These are the activations of a small neural network, seen along a few directions. Each row is one input.
Each table varies a few parts of the input and shows all the possible inputs, shuffled.
Descriptions start from the smaller parts, as in this example, which fits no table here: one of 8 places around a ring, together with either a single point or (one of 2 separate values, together with one of 4 places along a line) or one of 9 places along a line.
Shared parts are said once, and a part with two or three values counts as separate values.

Table:
R1: [  4 -12  25  -9 -14 -13   2 -19 -29 -27 -56 -18   4   1   1]
R2: [ 38  -3  -8   9  17  -5 -11  11   6  14  15   9 -17  18  10]
R3: [-29  14  -1  -1  -5  14  -9   3  26  -3  26   7  17   1 -10]
R4: [ 36  -4  -6   8  13  -2 -11  11   1  17  11  16 -18  16   8]
R5: [-25  12   1   0 -14  20  -7   4  29   0  22  13  10  -3 -10]
R6: [-17   9   7   4 -16  11  15  -5 -28 -51 -12 -36   5 -23   4]
R7: [-18   6   2   9 -22  16  20 -11 -26 -46 -15 -28  -8 -23  -4]
R8: [ 11   9  -3  12   6  16 -19  16  24  -7  29   9  -7  13   1]
R9: [ 15   4  -2  10  -4  30 -15  17  20  -1  15  19 -22   7  -9]
R10: [  2 -12  23  -8 -13  -9   6 -21 -26 -25 -58 -20   1  -4  -2]
R11: [  6 -11  17  -9  -2 -22   0 -19 -28 -30 -46 -31  11   5   7]
R12: [ 15   9  -5  10   1  19 -20  19  21  -1  24  13  -9   9   0]
R13: [ 13 -16  -7  -6  16 -20   4   2  -2  38  -1  18 -13   2   8]
R14: [ 20 -12  -6  -7  22 -23   3   3   1  32  10  10   1   8   9]
R15: [ 32  -5  -7  11   5   2  -5   8   0  21   6  19 -26  12   2]
R16: [-17  10   1   6 -11   4  16  -8 -25 -52  -4 -43   5 -19   7]
R17: [-26  -1 -10 -10   3 -13  11  -3   3  29   3   9  20  -9  -4]
R18: [ 14 -14  -7  -6  20 -24   2   2  -5  35   4  15  -5   7   8]
R19: [-22   0 -10 -11   3  -4  15  -5   5  31  -2   9  19 -12 -10]
R20: [  5 -13  20  -9  -6 -18   0 -20 -30 -28 -52 -27   7   0   5]
R21: [-27  14  -1   1 -11  27  -2   2  28   1  17  10   5  -7 -16]
R22: [-23  -1  -5 -17   8 -17   8  -3   6  29   7   2  30  -5  -3]
R23: [-25  16   1   1  -2  11  -7   2  31  -4  31   0  19   3  -6]
R24: [-20   7   4   9 -23  13  15  -8 -27 -49 -16 -31  -3 -24   2]
R25: [-23   1  -5 -14  10 -22   9  -6   8  23  14  -4  32   0  -2]
R26: [ 12   9  -3  11  -6  21 -18  15  18  -2  22  19 -14  10  -6]
R27: [ 34  -5  -6  10   7   1  -9  10   1  18   8  21 -23  15   5]
R28: [ 14 -12  -8  -3  18 -13   6   2  -3  37  -4  18 -18   1   5]
What do these inputs look like to the network?
> one of 4 places along a line, together with either one of 2 separate values or one of 5 places around a ring
The inputs of R20 and R11 match in every part but the place on the line of 4. If R6 is changed in the same way as R20 into R11, which row does it become?
> R16
Which other rows agree with R9 in the place on the line of 4? List them by row number.
> R7, R10, R15, R19, R21, R28
Which other rows does R1 become when the choice among 2 separate values takes its other values? List them by row number.
> R24

Table:
R29: [ 29  -6  -9   7   5  -6   2   4  -1   7   4   6 -21   6  10]
R30: [-20  13 -13   5  -7   9   2   4  22   0  16   4   4 -11   2]
R31: [-22  -4   1 -13   6 -10   3  -3   2  15   3  10  15   0  -8]
R32: [-18  13 -12   5  -1   9   6   4  19   0  23  -3   7 -12   4]
R33: [  8   8  10   8  -6  19 -22   9  18   1  10  15  -3  12  -4]
R34: [-10  -3  12  -2 -17   2  10 -17 -24 -42 -39 -33   0 -14  -1]
R35: [-19  -2  -1 -11  10 -16   4  -4   3  15  10   4  17   2  -2]
R36: [ 16  -8  -5  -2   5 -15   8   2 -12  22  -1   1   1   4   3]
R37: [ 24  -7  -1   4  11   2  -6   5  -3  10  -4  12 -22   6   4]
R38: [  9   8   4   8   0  15 -19   8  20  -4  15   8  -4  15  -5]
R39: [  9 -11   1  -8   6 -14   1   0 -10  20 -10  14   1   7  -1]
R40: [ -7  -2  14  -1 -12   5  12 -10 -34 -45 -28 -41   5 -14  -2]
The inputs of R38 and R33 match in every part but one. If R40 is changed in the same way as R38 into R33, which row does it become?
> R34
What do these inputs look like to the network?
> one of 2 separate values, together with either a single point or one of 5 places around a ring
Which other rows does R36 become when the choice among 2 separate values takes its other values? List them by row number.
> R39
